q704: -66,-90,28,63,-58
q574: -68,-82,20,53,-6
q669: -68,-82,20,53,-63
find: -66,-89,27,64,-59
q704
find: -68,-81,20,54,-62
q669
find: -67,-83,21,54,-6
q574

q978: -9,10,-33,-18,37,-46,-50,21,27,61,-1,3,43
q177: 8,-18,-27,-27,-4,10,1,42,-55,79,-18,11,40
q392: 28,14,22,68,-24,33,-21,33,-6,-50,-42,8,-12
q449: 42,26,6,53,15,-19,-29,31,19,18,-61,-14,49
q592: 49,27,13,32,-4,33,-24,-56,39,-46,27,-13,-7
q577: -6,-12,42,50,4,64,22,-23,9,-17,-19,-20,64
q552: -73,-18,-16,-63,21,-56,-1,8,5,10,18,3,-36
find: -6,-12,42,50,4,64,22,-24,9,-17,-20,-20,65
q577
find: -9,9,-34,-19,37,-46,-49,21,26,60,-2,3,42
q978
find: -73,-18,-16,-62,21,-56,-2,8,5,10,18,3,-37
q552
find: 28,14,21,69,-25,33,-21,33,-6,-50,-42,8,-12
q392
find: 8,-18,-27,-26,-3,11,1,41,-55,78,-18,8,40
q177

q808: -2,25,-13,-59,8,1,-1,-25,22
q933: 9,-38,22,-81,-24,-3,-21,14,-16
q750: 9,-38,22,-81,6,-8,-9,-5,16
find: 9,-38,23,-82,-23,-3,-21,12,-17
q933
find: -3,25,-13,-60,8,1,-1,-25,22
q808
find: 10,-38,22,-82,7,-8,-8,-4,15
q750

q792: 86,-23,-75,29,-54,17,44,-53,57,-65,-10,-85,-52,-56,39,-27,-45,0,82,-83,-69,73,-56,-15,-65,-81,3,7,-44
q711: 66,-33,7,8,-15,-14,40,71,43,-71,18,-64,-10,31,63,-78,-2,-84,-75,-10,7,15,36,53,24,58,62,-49,11
q563: 86,-23,-75,29,-54,17,44,-53,57,-65,-10,-85,-52,-56,39,-27,-45,0,82,-83,-69,73,-56,-15,-65,43,3,7,-44
q632: -51,-38,-48,65,41,39,-57,-57,51,-76,-80,31,-43,48,-6,75,37,32,70,-83,-69,73,-56,-15,-65,-81,3,7,-44
find: -51,-38,-47,66,40,39,-57,-56,51,-76,-81,31,-43,49,-6,75,37,32,70,-83,-69,73,-56,-14,-64,-81,4,7,-44
q632
find: 67,-35,8,8,-16,-14,41,73,45,-67,18,-61,-8,28,62,-79,-2,-84,-77,-9,6,16,37,53,24,57,63,-48,10
q711
find: 86,-22,-74,28,-53,18,44,-53,57,-65,-10,-85,-52,-57,39,-27,-44,-1,82,-84,-69,73,-55,-16,-64,43,1,7,-43
q563

q954: 48,-26,-10,1,-28,-6,-6
q27: 58,-26,-14,2,-33,-7,-6
q568: -85,12,9,-4,32,3,11
q759: -35,24,9,3,24,4,5
q312: -35,24,9,3,24,34,-36
q287: -1,17,11,36,-5,-31,35
q413: -13,-70,-14,-10,-8,-33,35
q751: -29,-50,6,-7,2,-6,7
q333: -1,16,10,36,13,-10,6
q706: -1,17,11,36,12,-9,7
q52: 0,-18,-9,-38,-13,8,-9
q185: 1,-18,-9,-36,-13,9,-8
find: 0,16,10,36,-5,-32,35
q287
find: -1,17,11,36,12,-9,7
q706
find: 58,-26,-13,3,-33,-8,-6
q27
find: 50,-26,-9,1,-25,-6,-5
q954
find: -34,25,9,3,23,4,5
q759

q254: 4,-15,13,-20,35,30,-21,15,9,-32,71,-32,-15,-7,9,-69,8,3,3,-34
q824: 4,-15,13,-20,35,30,-21,15,9,-32,71,-32,-15,-7,-14,-60,11,1,-28,-31
q716: 45,-18,6,-34,-16,-9,-60,-30,-15,-62,-3,10,-44,-14,23,-3,14,25,13,-25
q937: 45,-18,6,-34,11,-9,-60,-30,-15,-62,-3,10,-44,-14,23,-3,14,25,13,-25
find: 5,-14,13,-20,34,31,-21,14,8,-34,71,-33,-14,-7,-15,-61,11,0,-28,-31
q824
find: 4,-16,12,-19,33,31,-21,13,9,-31,70,-33,-14,-6,7,-67,9,2,2,-33
q254
find: 45,-18,6,-34,11,-10,-60,-30,-15,-62,-2,10,-44,-14,22,-3,15,25,13,-26
q937

q32: 2,89,16,-45
q6: 6,-39,24,-49
q762: 42,68,-21,-23
q624: 79,73,0,-4
find: 42,68,-22,-25
q762
find: 2,89,14,-44
q32
find: 78,73,0,-2
q624

q341: -35,18,40,-32,85,37,-34,37,-43,56,49,-46,46,22,55,-48,-56,54,-38,41,62,43,59,67,52,-46,37,68,60
q265: 37,-37,-33,35,-28,-55,35,-31,34,-25,-39,35,-37,-30,-9,10,37,-21,40,-36,-3,41,-39,12,-33,3,13,12,-37
q183: 69,66,36,71,-50,46,67,47,75,18,31,66,19,70,-45,13,72,23,66,45,-33,39,-34,4,-41,-56,56,20,-34
q48: 1,-71,-42,-4,26,-75,2,-46,-2,-32,-47,3,-43,-61,30,2,6,-26,7,-51,31,-47,30,-24,27,10,-23,-22,30
q298: -66,-39,6,-67,54,-7,-67,-12,-73,13,6,-63,10,-44,41,-34,-68,4,-68,-12,28,-3,32,14,32,32,-18,7,38
q98: 37,-37,-33,35,-28,-55,35,-31,34,-25,-39,35,-37,-30,-9,10,37,-21,40,-36,-3,-34,0,-26,-5,-17,-2,-26,-9
find: 36,-37,-34,36,-27,-55,35,-31,34,-27,-39,34,-37,-31,-9,11,37,-21,41,-38,-5,43,-39,11,-33,6,12,13,-37
q265
find: 36,-37,-33,35,-26,-55,32,-31,32,-24,-38,36,-36,-28,-10,9,37,-22,41,-38,-5,-35,1,-26,-7,-18,-2,-28,-9
q98
find: -36,18,40,-31,85,39,-33,37,-44,54,49,-45,47,22,55,-52,-56,52,-38,44,63,43,59,67,50,-46,37,70,59
q341

q439: 67,14,-16,-10,17,16,10,61,-11
q233: -13,60,76,-2,34,-8,20,12,21
q631: -9,19,-4,-22,14,12,-34,-45,64
q328: 12,-40,-13,-7,-38,54,0,28,20
q355: 20,42,-1,18,-43,-67,-19,-21,42
q139: 71,-15,5,17,41,12,42,-23,-5
q224: 59,39,26,-54,11,-22,-11,-9,25
q457: 6,-9,8,18,-12,88,-47,-20,26
q603: -63,-10,34,-77,-36,-34,5,9,13
q793: 3,-84,10,-1,13,16,-2,-8,-53
find: 3,-84,10,-2,13,17,-3,-9,-53
q793
find: 12,-41,-13,-8,-38,54,-1,29,20
q328
find: -13,61,76,-2,34,-8,20,13,21
q233
find: 6,-10,8,18,-13,86,-48,-19,25
q457

q882: -65,41,-65,30,43,-59,46,22,7,-37,-67,26,-67,41,8,20,-58,20,-60,-22
q533: -65,41,-65,30,43,-59,46,22,7,-37,-67,26,-67,41,8,38,3,33,7,-11
q949: -65,41,-65,30,43,-59,46,22,7,-37,-67,26,-67,41,8,38,3,33,7,5
find: -64,42,-64,29,43,-60,45,22,7,-37,-68,25,-67,41,9,38,3,32,6,-9
q533
find: -65,42,-64,32,43,-58,47,22,8,-36,-68,26,-68,41,9,21,-58,19,-59,-20
q882

q899: -10,26,-7,36,21,-7,37,-19,-47,-11,-1,42,-5,19,-52,26,-43,39,-48,-21,39,28,-55,-3
q998: -39,29,-46,37,30,-39,32,-1,-7,-32,-42,31,-43,29,-4,30,-10,30,-14,-1,22,33,-6,-2
q977: -27,25,-24,28,23,-19,25,-11,-36,-19,-25,39,-25,24,-46,21,-43,34,-39,-19,31,25,-39,-7
q610: -54,-7,-50,6,1,-48,-2,-13,35,-28,-59,5,-56,1,35,-7,34,7,37,13,-9,3,38,-14
q390: -39,29,-46,37,30,-39,32,-1,-7,-32,-42,31,-43,29,-43,33,-35,16,-32,-12,13,19,-39,42
q236: 49,-1,48,-13,-6,47,-12,21,-33,37,43,-16,49,2,-38,-8,-29,-26,-28,0,-5,-20,-35,19
q225: -20,-29,-16,-10,-34,-24,-35,-51,29,-15,-17,-12,-16,-39,33,-34,31,-17,22,0,0,-12,32,-44
q652: -34,19,-26,40,30,-36,31,-11,4,-30,-27,32,-35,28,-2,22,-6,42,-1,-2,22,39,5,-5
q955: 35,-45,41,-8,-42,32,-37,-56,-4,5,41,-3,37,-42,-8,-38,-3,-7,-9,-12,10,-7,-10,-39
q292: 63,-3,67,-3,1,58,-8,18,-23,37,69,-3,63,2,-29,2,-25,-8,-21,-7,-3,-6,-15,18
find: 35,-45,41,-7,-43,33,-38,-56,-4,4,41,-2,37,-42,-9,-37,-3,-6,-9,-13,10,-6,-10,-39
q955
find: -34,19,-25,39,30,-38,32,-11,4,-30,-28,32,-35,30,-3,23,-8,43,-1,-1,21,40,4,-7
q652
find: -53,-8,-51,6,2,-49,-1,-13,36,-25,-59,5,-58,1,34,-8,32,6,36,15,-11,3,39,-15
q610
find: 63,-4,68,-3,1,59,-7,18,-23,38,68,-4,61,2,-30,3,-25,-9,-22,-7,-2,-6,-16,18
q292
find: -39,29,-49,38,29,-38,32,-4,-8,-32,-42,29,-43,32,-43,33,-37,15,-32,-13,14,20,-38,43
q390

q347: -15,12,-2,-4,4,16,-24,5,-26,38,40,38,34,40,6,27,-3,-12,56,41
q423: 26,-11,48,-5,-34,45,6,42,19,-52,-39,-18,-27,-34,-29,73,21,41,-65,-27
q689: 26,-11,48,-5,-34,45,6,42,19,-52,-39,-18,-27,-34,-29,-55,21,41,-4,-27
q475: 3,3,-33,2,14,-14,-40,-1,-24,74,59,56,34,88,7,31,-10,-42,59,61
q143: 9,33,-35,49,80,-71,75,-50,41,34,8,-9,7,-9,67,69,-5,-13,-65,-6
q674: -9,12,-7,-1,9,11,-24,5,-22,47,46,42,36,52,9,31,-2,-15,56,46
q851: 6,36,-35,51,83,-72,77,-52,39,37,11,-6,11,-7,70,74,-6,-13,-61,-4
q677: -17,14,18,-5,-4,34,-15,13,-22,16,26,28,31,16,3,18,4,8,54,29
q317: -8,9,-7,-3,3,11,-30,6,-25,45,43,43,33,53,4,24,-4,-18,59,46
q38: 4,29,-36,43,74,-70,67,-50,35,32,8,-9,6,-8,61,65,-7,-16,-61,-6
find: -18,14,19,-5,-4,32,-14,12,-23,15,27,28,30,17,4,18,5,9,54,30
q677
find: 8,33,-35,49,81,-72,75,-51,42,35,8,-10,7,-9,67,69,-5,-13,-65,-6
q143
find: 26,-11,47,-5,-33,46,5,42,19,-52,-39,-17,-27,-35,-29,73,20,41,-66,-27
q423
find: 5,35,-35,52,84,-70,77,-51,39,36,11,-6,12,-6,71,74,-7,-13,-62,-5
q851
find: -16,12,-2,-5,4,16,-24,5,-26,37,39,38,35,40,6,27,-2,-12,56,41
q347
find: 2,4,-33,3,15,-14,-39,-1,-25,75,59,56,34,87,9,30,-11,-42,60,60
q475

q515: 12,14,17,12,-18,31,32,6,-5,-3,17,11,-19,30,10,1,11,1,14,9,18,-5,22,27,28,17,25
q781: -1,-3,-4,19,20,-52,-4,-1,-1,8,-3,-7,29,3,-1,20,24,8,11,9,-12,18,-9,13,-19,-24,-30
q861: 3,-7,4,-15,-8,12,-9,-8,24,9,7,-3,-31,-4,-6,14,-24,28,1,-2,30,-23,-4,6,23,36,12
q346: 13,1,12,-25,-4,41,-12,-1,46,22,19,6,-38,-4,0,27,-37,47,2,4,55,-29,-1,4,45,71,35
find: 12,14,17,12,-18,32,32,5,-4,-2,17,10,-18,30,9,1,12,1,14,9,18,-6,22,27,28,16,26
q515
find: 4,-5,4,-15,-8,12,-8,-9,24,8,8,-3,-30,-6,-7,14,-24,27,1,-3,29,-23,-3,7,23,36,12
q861
find: 13,2,13,-25,-4,41,-12,-1,46,23,20,5,-39,-5,0,27,-37,47,2,5,56,-29,-1,5,45,72,35
q346
find: -1,-4,-5,21,18,-52,-5,-2,-1,9,-2,-6,30,2,-1,20,23,9,9,11,-10,18,-8,12,-19,-24,-30
q781

